These are the activations of a small neural network, seen along a few directions. Each row is one input.
In each table, some parts of the input vary, and every possible input appears once, in random order.
A made-up example of a description, with smaller parts first: values(2) and (point or ring(11) or (line(4) and ring(5))).
Shared parts are said once, and a part with two or three values counts as separate values.
In the rows, 128 means zero.

Other details of the inputs shift rows strongly along two fixed directions, in all tables alike. That doesn't count.
These rows show it; all are for the same input, with only those details redrawn:
[120,125,134,126,123,95,99,115,124,179,107,125,131]
[119,125,134,126,124,95,98,115,125,179,107,124,130]
[127,138,143,152,119,94,110,117,127,176,123,122,141]
[124,137,140,145,120,95,107,118,126,175,119,121,137]
[138,191,146,140,116,125,117,143,104,133,159,118,144]
[138,192,145,140,116,126,117,143,103,132,159,118,144]
[125,139,142,151,119,94,110,117,127,175,123,121,140]
[137,192,146,140,115,126,118,143,104,133,159,118,144]

Rows:
row 1: [134,151,129,130,118,169,141,153,144,122,139,118,117]
row 2: [128,83,107,139,134,115,123,121,143,144,118,125,111]
row 3: [132,165,110,133,117,143,138,136,136,95,126,122,124]
row 4: [130,167,117,155,118,134,141,131,129,88,162,128,137]
row 5: [95,109,116,135,109,121,127,108,156,147,107,134,120]
row 6: [149,154,113,136,124,156,139,156,128,109,131,113,114]
row 7: [120,118,84,62,129,154,107,150,104,118,105,124,83]
row 8: [125,81,105,143,129,110,120,122,133,148,125,129,111]
row 9: [151,167,140,132,126,131,146,120,130,91,150,123,137]
row 10: [135,114,136,145,126,96,136,96,146,131,121,125,133]
row 11: [119,99,143,157,129,142,138,115,159,155,128,133,152]
row 12: [129,139,140,118,132,176,137,135,142,117,142,137,146]
row 13: [120,125,134,127,124,95,99,114,125,179,107,125,131]
row 14: [129,112,132,152,117,85,133,94,129,136,137,130,134]
row 15: [135,81,139,125,150,96,130,115,121,136,113,135,139]
row 16: [148,181,144,115,132,139,116,139,127,135,125,120,138]
row 17: [130,79,141,131,131,142,125,120,168,149,106,125,119]
row 18: [137,180,174,146,154,128,143,163,110,91,117,143,135]
row 19: [162,153,155,140,147,136,153,143,113,92,151,125,155]
row 20: [127,107,121,27,152,124,108,119,116,83,84,141,101]
row 21: [106,84,131,128,130,138,126,112,149,160,119,138,142]
row 22: [147,98,137,146,131,105,138,112,130,146,134,117,122]
row 23: [115,102,113,24,147,115,101,118,100,84,92,142,97]
row 24: [132,141,97,71,151,172,122,145,117,99,127,142,123]
row 25: [143,96,148,144,148,101,140,116,130,132,120,129,148]
row 26: [126,166,107,134,114,140,136,136,127,97,130,121,123]
row 27: [135,93,145,149,139,91,134,116,112,138,132,131,148]
row 28: [121,102,101,142,131,123,131,125,139,159,97,130,131]
row 29: [129,170,134,148,121,175,152,151,139,120,150,128,148]
row 30: [138,86,111,139,140,124,128,124,156,142,107,124,115]
row 31: [115,112,110,166,117,99,128,107,142,131,134,133,132]
row 32: [157,159,140,131,139,149,151,132,117,111,156,125,151]
row 33: [135,93,129,124,143,111,135,104,133,158,115,131,138]
row 34: [138,156,110,131,131,158,139,147,124,119,127,123,137]
row 35: [137,158,119,152,131,151,145,142,117,110,169,130,150]
row 36: [134,141,141,121,126,104,129,124,102,80,149,130,130]
row 37: [148,169,120,162,117,152,148,159,122,107,152,107,122]
row 38: [136,168,119,158,122,137,145,132,136,87,159,124,139]
row 39: [151,153,122,155,130,148,143,149,128,98,163,118,128]
row 40: [106,91,118,142,112,124,121,128,143,164,121,126,108]
row 41: [112,125,79,6,153,182,101,145,97,97,113,146,105]
row 42: [115,119,110,8,139,194,99,150,112,96,117,137,86]
row 43: [126,89,103,18,141,135,97,125,88,120,113,134,82]
row 44: [121,108,129,160,116,134,138,131,160,156,121,118,119]
row 45: [148,78,145,130,146,96,132,120,132,130,108,121,121]
row 46: [106,106,99,143,110,100,119,111,134,141,106,128,116]
row 47: [94,135,88,8,134,191,102,153,98,115,113,146,99]
row 48: [105,110,158,142,150,83,117,135,109,141,86,149,122]
row 49: [109,112,159,139,156,88,122,134,117,139,78,148,122]
row 50: [106,125,127,162,108,123,140,111,165,142,118,130,130]
row 51: [133,89,128,124,140,106,132,104,125,159,121,134,138]
row 52: [145,155,138,140,127,131,144,131,96,116,179,129,149]
row 53: [123,178,132,141,108,161,147,137,148,98,145,126,132]
row 54: [132,182,175,155,150,124,145,164,104,93,126,142,137]
row 55: [119,107,128,166,112,129,136,131,154,163,127,119,119]
row 56: [134,156,112,131,128,142,137,128,141,88,138,129,130]
row 57: [136,169,114,157,120,152,146,152,111,117,156,121,144]
row 58: [111,98,98,142,122,115,122,125,122,165,109,131,129]
row 59: [106,97,135,134,121,125,125,98,168,135,108,134,128]
row 60: [139,73,141,129,139,87,124,119,115,133,119,123,118]
row 61: [119,161,144,144,108,154,138,126,139,92,162,129,140]
row 62: [97,139,89,10,137,195,106,152,104,112,109,146,103]
row 63: [97,96,115,137,116,128,125,122,137,176,117,139,133]
row 64: [113,77,133,136,118,129,119,119,144,154,128,128,117]
row 65: [98,92,128,130,112,118,117,98,150,139,120,138,127]
row 66: [149,159,154,145,131,113,147,130,119,73,151,124,142]
row 67: [124,153,141,125,116,160,135,125,152,93,140,132,134]
row 68: [143,76,142,128,145,93,128,120,124,129,112,122,118]
row 69: [109,96,137,151,120,134,130,116,140,157,139,140,148]
row 70: [126,128,137,128,129,100,104,114,134,178,100,123,133]
row 71: [121,94,102,147,116,111,119,131,127,157,111,117,105]
row 72: [135,143,148,143,117,166,138,145,132,107,168,119,130]
row 73: [128,178,113,156,107,137,142,140,121,95,149,119,130]
row 74: [155,86,135,127,141,110,134,109,145,147,112,122,116]
row 75: [120,102,109,165,131,113,132,119,130,152,140,137,143]
row 76: [164,152,145,144,130,138,150,139,116,104,167,112,132]
row 77: [169,143,157,138,142,130,148,147,119,84,149,116,133]
row 78: [98,118,121,157,101,115,129,112,148,147,126,133,128]
row 79: [125,151,119,40,141,140,88,134,109,140,95,131,108]
row 80: [142,169,139,143,119,121,146,119,117,94,165,123,138]
Q: Changing only one part turns row 68 into row 77. The same change can be made to row 73. Which row results?
A: row 3
Q: Changing only one part turns row 41 into row 35. The same change can be made to row 25. Which row results?
A: row 15
Q: Changing only one part turns row 29 into row 63. The same change can be made to row 30. Which row results?
A: row 8
Q: What do these inputs look like to the network?
A: line(4) and (values(2) or (values(3) and line(6)))
Q: Change only the line(4) part in row 31. List by row number the other rows that result.
A: row 4, row 38, row 56
Q: Change only the line(6) part in row 60. List by row number the other rows that result.
A: row 8, row 40, row 43, row 64, row 71
Q: Change only the values(2) part in row 13. List by row number the other rows that result.
A: row 48
Q: Change only the values(3) part in row 34. List by row number the other rows that result.
A: row 3, row 6
Q: Change only the line(6) part in row 39. List by row number the other rows that result.
A: row 37, row 42, row 44, row 45, row 76
Q: Start at row 20 and move only the line(4) part, one step at a time. The first step leads to row 66. Which rows follow, in order?
A: row 23, row 36
